These are the activations of a small neural network, seen along a few directions. Each row is one input.
In each table, some parts of the input vary, and every possible input appears once, in random order.
Descriptions start from the smaller parts, as in this example, which fits no table here: one of 5 places around a ring, together with either a single point or (one of 2 separate values, together with one of 4 places along a line) or one of 9 places along a line.
Shared parts are said once, and a part with two or three values counts as separate values.
In the rows, 128 means zero.

Other details of the inputs shift rows strongly along two fixed directions, in all tables alike. That doesn't count.

Rows:
R1: [151 127 144 111 108 170 134 115 122 129 123 104 116]
R2: [159 112 134 170  97 127  89 110 136 105 116 124 150]
R3: [117 147 114 210 128  60 134 130 165 131 133 167 172]
R4: [120 140 117 198 129  69 127 129 161 129 130 155 164]
R5: [ 93 159 104  83 170 118 128 134  93 151 132 157 110]
R6: [125 161 103 191 123  79 122 132 148 127 130 150 178]
R7: [ 73 211  76 183 173  34 169 148 149 155 134 190 182]
R8: [178  81 152 169  73 147 114 132 153  89 130  81 145]
R9: [174 119 130 186  68 134 131 118 167 114 126 102 178]
R10: [161  73 155 170  79 138  82 104 135 100 112 114 140]
R11: [ 95 223 100 158 160  82 192 142 160 154 142 165 158]
R12: [ 64 177 102  57 200 118 188 166 117 172 147 154  98]
R13: [151  82 147 153 101 129  90 113 132 113 122 121 128]
R14: [148  92 134 178  98 107  98 122 141 114 128 123 157]
R15: [140 149 118 205 110  89 115 120 156 115 123 150 175]
R16: [152 109 137 177  96 119  97 108 137 106 111 128 155]
R17: [ 77 194  95  68 184 121 185 144 112 184 140 155 110]
R18: [ 86 178 112 106 181 105 183 157 136 147 143 154 103]
R19: [ 84 157 108  79 174 115 135 135  90 155 128 159 109]
R20: [141 115 144  71 124 183 132 114 108 142 123 108  89]
R21: [ 95 152 122  78 177 134 168 150 123 143 139 139  89]
R22: [133  95 144  60 136 178 128 140 106 123 134  94  85]
R23: [160 106 139 197  85 114  96 107 147 101 112 129 168]
R24: [132  89 140 118 112 139  95 119 108 121 123 120 121]
R25: [132  75 154  78 122 170  87 107  90 122 113 114  82]
R26: [ 76 203 103  51 192 128 186 139 115 171 137 162  92]
R27: [135  81 140 106 120 141  93 121 103 125 129 119 110]
R28: [148  85 140  75 115 175  76 111  83 117 119 105 100]
R29: [141  95 154  68 136 184 126 128 103 109 130  94  69]
R30: [127  81 141  76 134 153  91 122  90 132 126 112  90]
R31: [103 170 113  81 159 138 169 129 125 162 133 145 103]
R32: [132  73 147  72 120 168  85 113  84 123 119 106  91]
R33: [131  96 150  59 137 182 131 133 113 129 128 105  78]
R34: [ 57 179 101  96 199  84 156 139 112 166 131 180 105]
R35: [134 169 115 243 119  64 170 146 202 107 141 143 190]
R36: [190 102 146 165  57 157 113 114 156  99 122  84 164]
R37: [120  89 140  72 134 158  95 120  85 132 121 114  89]
R38: [163 105 138 198  83 115  94 107 149  99 109 122 169]
R39: [140 127 135  84 119 173 135 124 106 140 126 101 113]
R40: [ 82 182 101  97 184 102 142 132 107 156 132 177 112]
R41: [132 142 111 199 111  81 119 127 149 119 120 141 183]
R42: [125 118 140  92 141 153 144 139 130 127 133 119  97]
R43: [175 115 147 148  78 161 122 120 139 106 127  87 152]
R44: [168  88 148 156  91 149 121 132 146  91 132  84 138]
R45: [144  83 151  68 120 183 121 137 112 119 132  90  91]
R46: [122 179 101 228 129  59 178 157 188 115 148 141 191]
Each input here is: one of 2 separate values, together with either one of 5 places around a ring or one of 6 places along a line or (one of 3 separate values, together with one of 4 places along a line).
Q: Changing only the choice among 2 separate values turns R46 into R29. The same change can be made to R19. Which row results?
A: R23
Q: A walk changes only the place on the line of 6. It starts at R12 and steps to R45. List the rest of the walk in order.
A: R22, R8, R44, R46

Rows:
R47: [131 148 121 149 114 122 140 123 139 131 132 126 155]
R48: [117 147 127 128 148 126 151 135 141 136 131 139 117]
R49: [160 115 144 132  96 153 113 113 138 115 118 110 129]
R50: [134 139 131 163 124 120 145 129 155 124 128 129 136]
R51: [153  90 136 145 102 137  99 108 123 119 121 114 130]
R52: [147 127 140 126 114 146 124 118 130 126 118 121 124]
R53: [ 82 160 108 105 175 101 139 137 112 141 125 168 119]
R54: [107 165 107 131 150 102 165 150 135 144 136 134 140]
R55: [ 91 135 120  78 164 126 127 139 101 154 131 153 104]
R56: [145 124 129 176 106 114 142 139 171 109 135 114 154]
R57: [ 89 190 105 139 177  91 179 148 155 151 140 168 135]
R58: [103 160 112  73 155 144 145 133 110 152 132 133 109]
R59: [ 89 122 130  39 170 150 118 124  73 139 120 142  69]
R60: [157  97 139 143 104 140  89 121 122 104 128 117 132]
R61: [124 152 116 130 128 129 142 128 128 139 126 126 138]
R62: [134 137 123 155 118 116 148 138 140 125 134 114 153]
R63: [ 92 151 117 136 151  89 141 134 128 152 136 158 141]
R64: [164  63 162 139  83 157  76  98 116  91 108  97 128]
R65: [107 173 104 121 146 118 154 139 130 147 135 148 141]
R66: [154 139 133 179  93 117 133 119 157 116 124 129 159]
R67: [121 136 123 128 138 125 153 148 144 125 140 130 127]
R68: [154 135 123 175  97 126 127 124 153 117 125 118 173]
R69: [102 134 122 105 158 120 122 128 109 130 118 148 118]
R70: [122 140 119 135 146 110 118 133 123 128 135 143 133]
R71: [ 95 152 118  65 168 133 160 144 103 152 141 129 102]
R72: [127 111 138  89 132 153 140 137 121 123 137 111  96]
R73: [179  58 150 135  83 163  73 103 122 102 114  97 129]
R74: [138 105 137  97 127 148  92 121 105 119 128 115 103]
R75: [144  96 141 151 104 132  96 113 121 104 107 117 133]
R76: [110 144 117 154 136  93 124 127 139 123 118 149 147]
R77: [148 125 126 194 107  99 106 127 147 110 129 131 162]
R78: [120 140 119 139 142 108 120 131 120 130 132 139 126]
R79: [104 165 122 137 154 106 166 134 148 142 140 150 127]
R80: [142 127 131 186 109 110 149 137 164 113 136 114 156]
R81: [136 121 131 149 120 126 144 139 149 118 132 113 132]
R82: [149 113 136 108 100 165 116 118 115 121 125 104 122]
R83: [147 105 149 117 111 161 124 121 131 114 128 111 106]
R84: [123 142 118 125 135 122 148 145 131 134 132 122 137]
R85: [121 127 125 158 128 106 116 124 130 118 114 142 143]
R86: [109 175 115 124 152 112 158 131 132 149 127 150 124]
R87: [ 93 116 131  35 173 155 116 133  78 156 128 138  77]
R88: [138 115 131 188 101 101 113 126 147 124 122 131 163]
R89: [122 137 110 158 133  95 125 127 139 138 125 148 145]
R90: [156 136 137 183  95 120 133 115 154 118 122 123 159]
R91: [112 175 106 156 136 103 159 133 140 145 134 141 158]
R92: [126  94 142  94 120 148 102 123 102 131 126 123 106]
R93: [106 129 125  30 169 165 143 145  86 146 134 116  82]
R94: [ 92 149 114 126 157  96 136 140 123 154 130 158 131]
R95: [129  75 153  46 127 180  85 118  84 133 120 106  77]
R96: [179  83 150 136  72 178  93 110 125 105 114  84 136]
R97: [152  89 138 139 100 134  97 105 126 119 124 115 132]
R98: [135  85 151  53 136 187 122 132  98 123 128  95  70]
R99: [168  87 135 173  80 127  89 109 148 107 119 112 154]
R100: [100 135 110  76 166 127 127 131 102 152 131 154  99]
R101: [169  85 136 180  81 126  92 108 142 108 115 110 151]
R102: [137 121 133 151 119 115 108 120 127 117 135 127 137]
R103: [104 156 114 124 160 110 168 152 145 137 141 141 129]
R104: [141  89 147  44 122 189 117 129  86 124 129  89  81]
R105: [137  76 142  50 126 178  91 109  80 130 122 112  72]
R106: [131 134 122 156 123 105 115 129 131 119 136 138 141]
R107: [133 140 119 144 118 116 143 142 148 124 134 116 151]
R108: [102 162 110 143 160  91 137 135 121 140 140 153 132]
R109: [148  98 153  47 122 197 108 113  90 125 118 108  76]
R110: [ 88 191 104 139 174  92 179 150 155 150 142 172 133]
R111: [105 163 114 156 147  89 175 146 159 136 145 143 146]
R112: [128 119 131 166 119 110 114 117 128 113 115 132 146]
R113: [114 144 116  90 149 134 150 149 117 139 137 128 119]
R114: [129 115 133 163 112 112 116 125 131 130 126 130 149]
R115: [121 175 115 155 140 100 156 132 152 139 129 153 153]
R116: [171 101 150 178  82 142 115 118 168  98 124 104 147]
R117: [173 110 152 174  74 138 115 105 152 106 120 108 155]
R118: [109 146 131 103 157 137 154 132 124 141 134 134  99]
Q: Changing only one part turns R81 into R103. The same change can be made to R78. Which row results?
A: R70
Q: Describe the family of inputs behind these rows.
A: one of 8 places around a ring, together with either one of 4 separate values or one of 5 places around a ring
Q: Which other rows does R99 become when the choice among 4 separate values takes its other values? List them by row number.
A: R74, R76, R95
Q: Which other rows does R98 become when the place on the ring of 5 takes its other values? List them by row number.
A: R48, R52, R84, R96

Rows:
R119: [135 109 135  53 126 175 131 138 104 139 137  99  92]
R120: [128 109 135  58 130 182 135 139  98 127 130 100  96]
R121: [ 57 223  68 190 186  15 169 153 156 153 144 196 183]
R122: [207 126 146 220  39 145 113  95 180  94 117  97 194]
R123: [201 101 149 225  57 131 114 128 181  74 129  87 185]
R124: [ 64 214  67 187 175  18 168 162 156 173 140 199 181]
R125: [130  95 140  63 148 158  88 121  78 118 125 124  86]
R126: [ 77 187 101  77 178 125 132 117  84 171 118 175 101]
R127: [183  76 146 241  62 112  78 107 176  92 111 118 175]
R128: [128 133 132 111 143 142 157 136 141 136 124 125 106]
R129: [ 82 204  89 133 177  83 189 157 150 149 146 148 145]
R130: [106 138 140  37 172 171 149 140  94 138 137 118  65]
R131: [118 147 127 108 146 134 164 137 129 132 136 128  98]
R132: [108 127 112 114 144 112 117 133 104 133 125 144 134]
R133: [150  63 153  89 118 170  81  98  88 108 117 108  82]
R134: [ 88 173 111 165 167  67 142 141 135 139 129 171 149]
R135: [179  79 140 237  50  94  87 108 163 105 120 108 203]
R136: [129  99 158  56 131 190 133 121 117 130 128 109  72]
R137: [176  77 156 137  71 168 119 121 134 117 131  76 142]
R138: [117  80 154  61 139 170  92 108  91 132 114 131  70]
Q: Changing only one part turns R130 into R134. The same change can be made to R136. Which row results?
A: R138
Q: Describe the family of inputs behind these rows.
A: one of 2 separate values, together with either a single point or one of 9 places along a line

Rows:
R139: [203  84 152 187  51 158 104 120 166  90 130  82 166]
R140: [104 154 115 158 155  88 142 137 146 131 132 164 134]
R141: [125 122 137  34 153 186 136 125  88 136 131 105  63]
R142: [110 166 112 145 139 106 174 144 156 142 131 142 152]
R143: [111 171 109 144 141 106 172 146 157 135 132 142 151]
R144: [ 99 152 101 150 146  82 131 139 125 144 131 152 153]
R145: [102 164 106 150 145  89 129 124 125 148 125 160 151]
R146: [191  78 149 199  53 140  65  97 139  87 109 102 174]
R147: [125 117 135  27 148 186 134 133  93 145 139 107  70]
R148: [120 178 110 152 146 106 168 140 151 134 137 140 142]
R149: [181  57 154 197  63 130  77 116 150  86 119  91 162]
R150: [194  14 172  84  64 213  34 100  76  85 108  62  98]
R151: [102 162 107 150 143  88 132 122 124 150 125 162 153]
R152: [114 172 117 152 144 104 168 148 150 129 140 138 146]
R153: [100 150 117 157 153  88 143 135 145 137 131 160 132]
R154: [183  65 158 199  65 137  81 107 157  80 117 103 151]
R155: [115 114 142  39 158 173 103 112  78 138 116 135  62]
R156: [114 173 110 147 143 106 171 148 158 134 132 144 153]
R157: [104 164 115 153 148  91 137 123 139 143 123 166 138]
R158: [200  81 157 195  50 155 109 107 161  89 120  78 161]
R159: [106  89 139  37 160 160 108 129  75 141 128 120  67]
R160: [107  94 145  43 160 167 113 120  82 140 124 129  56]
R161: [116 167 109 142 138 105 170 144 154 152 145 142 148]
R162: [106  97 130  36 153 161 101 124  62 147 124 121  77]
R163: [116 174 111 151 143 106 170 138 150 140 136 136 141]
R164: [108  93 136  36 162 161 104 131  77 134 130 119  67]
R165: [116 115 140  29 150 189 140 132  94 141 123 106  71]
R166: [103 167 104 147 145  88 129 125 126 143 127 162 152]
R167: [103 149 109 151 156  82 136 146 138 132 136 154 144]
R168: [104 161 116 152 146  90 139 121 138 146 124 168 139]
R169: [187  79 157 194  59 140  75  95 151  87 109 109 157]
R170: [101 154  99 148 146  82 130 139 125 139 133 154 154]
R171: [110 168 119 152 141 104 170 146 149 135 139 134 144]
R172: [117 117 145  34 152 184 137 134  87 132 133 104  66]
R173: [116 170 109 143 139 106 168 146 155 149 145 138 147]
R174: [193  76 164 196  49 152 110 115 160  84 123  77 164]
Q: Changing only one part turns R174 into R152. The same change can be made to R151. Which row results?
A: R146
Q: Describe the family of inputs behind these rows.
A: one of 4 places along a line, together with either one of 4 separate values or one of 5 places around a ring
Q: Which other rows does R174 become when the choice among 4 separate values takes its other values? List them by row number.
A: R142, R158, R161
Q: List by row number the other rows that have the place on the line of 4 in common with R141.
A: R143, R147, R154, R164, R166, R169, R170, R172
Q: A walk changes only the place on the ring of 5. It starts at R162 and steps to R159. List the rest of the walk in order.
A: R160, R168, R151
Q: List by row number the other rows that have the place on the line of 4 in common with R157.
A: R144, R145, R149, R153, R163, R165, R171, R173
